Each row below holds a small network's activations on one input, seen along a few directions.
Each table varies a few parts of the input and shows all the possible inputs, shuffled.
A made-up example of a description, with smaller parts first: values(2) and (point or line(9) or (ring(5) and line(6))).
Shared parts are said once, and a part with two or three values counts as separate values.

Other details of the inputs vary at random and push rows far along two fixed directions, the same in every table; ignore that.

Table:
x1: [-11  -1  19 -18  12  -6 -17 -28   0  16 -21]
x2: [ 15  13   5  17 -12   1  11  18  -7  -6   7]
x3: [10 -1  8  4  0  9  0  0 -8 -1  2]
x4: [ -4   3  14  -2   8  -5  -5 -10  -4  10 -14]
x5: [ 19   8   3   9 -17   8   6  13  -3  -8  13]
x6: [-14   7  11 -11  16  12  -9  -9   3   4  -5]
x7: [ 30   6  -5  20 -29   3  21  25  -2 -16  32]
x8: [-11 -36 -75   4  -9 -56  12   1  16   0 -15]
x9: [ 1 10  9  0  4 15  2 13  6 -8 10]
x10: [ -1  -3  13   1  12  -1  -5 -11  -9   7  -9]
x11: [-3  9  3  3 -4 12  5  9  1 -6 13]
x12: [-8  8  5 -3  6 12 -2  1  2 -2  4]
x13: [-2  6 10  0 -6 11  2 11  3 -5 12]
x14: [ 15  12   6  16 -12   0  12  17  -7  -6   8]
x15: [ -1   6  11  -7   1   0 -10 -10  -1   6 -15]
x16: [ -6  -8  17 -14  19   5 -16 -26  -8  14 -17]
x17: [  9  10  -3  12 -14  11  14  29   5 -16  24]
x18: [ 6  9 10  0 -7  0 -2 -1 -3  1 -4]
x19: [  7  10  -6  14 -19  11  16  24   1 -15  26]
x20: [-30 -36 -68 -15   5 -38  -4  -7  25   3 -20]
x21: [ -7  -5  18 -18  13   1 -19 -28   0  16 -17]
x22: [-2  9  3  3 -3 13  5  9  1 -6 12]
x23: [ -8  -5  16 -19  13   1 -21 -29  -1  16 -20]
x24: [  8   8  -3  11 -17  10  15  28   4 -15  25]
x25: [ -5  -9  21 -13  18   3 -13 -27  -7  14 -12]
x26: [ 10  10  -4  12 -12  11  14  30   6 -17  24]
x27: [ -9  -6  21  -8  22  -3 -13 -25 -10  15 -16]
x28: [ -9 -42 -91   8  -7 -54  11   5  14  -4 -17]
x29: [  2  -7  13  -5   9   4  -6 -14  -7   7  -4]
x30: [ -1  -2  12   0  13  -1  -6 -10 -10   7 -11]
x31: [  6  13  -2   9  -4  15  11  19   3 -13  18]
x32: [ -3   3  12  -9   3  -4  -9 -15   0   8 -13]
Each input here is: (values(2) and line(6)) or (line(4) and ring(5)).
Start at x1 and move only the ring(5) part, one step at a time. The first step leads to x7. Which rows follow, in order?
Answer: x25, x27, x8
Which other rows belong to the same alternative as x17? List them by row number.
Answer: x6, x9, x11, x12, x13, x19, x20, x22, x24, x26, x31

Table:
x33: [ 28  -4 -43  47 -21 -32  45  46 -10 -24  24]
x34: [-34 -23 -25 -13  26  -1 -10 -20   1   8 -13]
x35: [  0  33 112 -13  41  67 -26 -10 -24  11   6]
x36: [-25  -7  18 -15  33  20 -16 -20  -5  12 -10]
x37: [-39 -15 -22 -17  15 -50 -15 -26   4  23 -55]
x38: [ 59  31  29  24 -48  27  10  27 -18 -22  27]
x39: [  3 -21 -88  34 -29 -14  40  40   4 -30  41]
x40: [-31 -57 -56  -8  21 -68  -3 -41  11  20 -31]
x41: [-15 -36 -24 -32  -7 -39 -18 -45  11  27 -32]
x42: [ 16 -16 -57  32 -23  -5  35  51   8 -30  38]
x43: [  2 -47 -58 -17  15 -39 -19 -41   1  14 -38]
x44: [ -3  13  80 -17  40  44 -25  -8 -11  10  -4]
x45: [-31   9  -8 -22   6   6 -13 -22  12   8  -9]
x46: [-20 -12 -39 -12   8 -36 -23 -25   8  21 -61]
x47: [ 24  13   6  31 -47 -18  31  36  -5 -12  39]
x48: [-23  -1 -12 -22   7  -5 -14 -10  23   2 -14]
x49: [ 11  21 -26  17 -36  10  26  39  13 -26  38]
x50: [ -5  25  58 -25  17  28 -22  -5  12   6  -7]
x51: [ 49  15 -17  45 -19   3  30  40 -18 -19  19]
x52: [-15  15  30 -26  14  15 -19  -8  15   6 -10]
x53: [ 58  16  53  29 -30  33  27  19 -27 -16  51]
x54: [ -9  48  88 -22  17  55 -22 -16  -4  10   3]
What do these inputs look like to the network?
Answer: values(2) and (ring(5) or line(6))
Start at x41 and move only the ring(5) part, one step at a time. The first step leads to x47. Which rows follow, in order?
Answer: x37, x46, x38
Which other rows agree with x34 in the values(2) part? List them by row number.
Answer: x33, x35, x36, x39, x40, x42, x43, x44, x51, x53
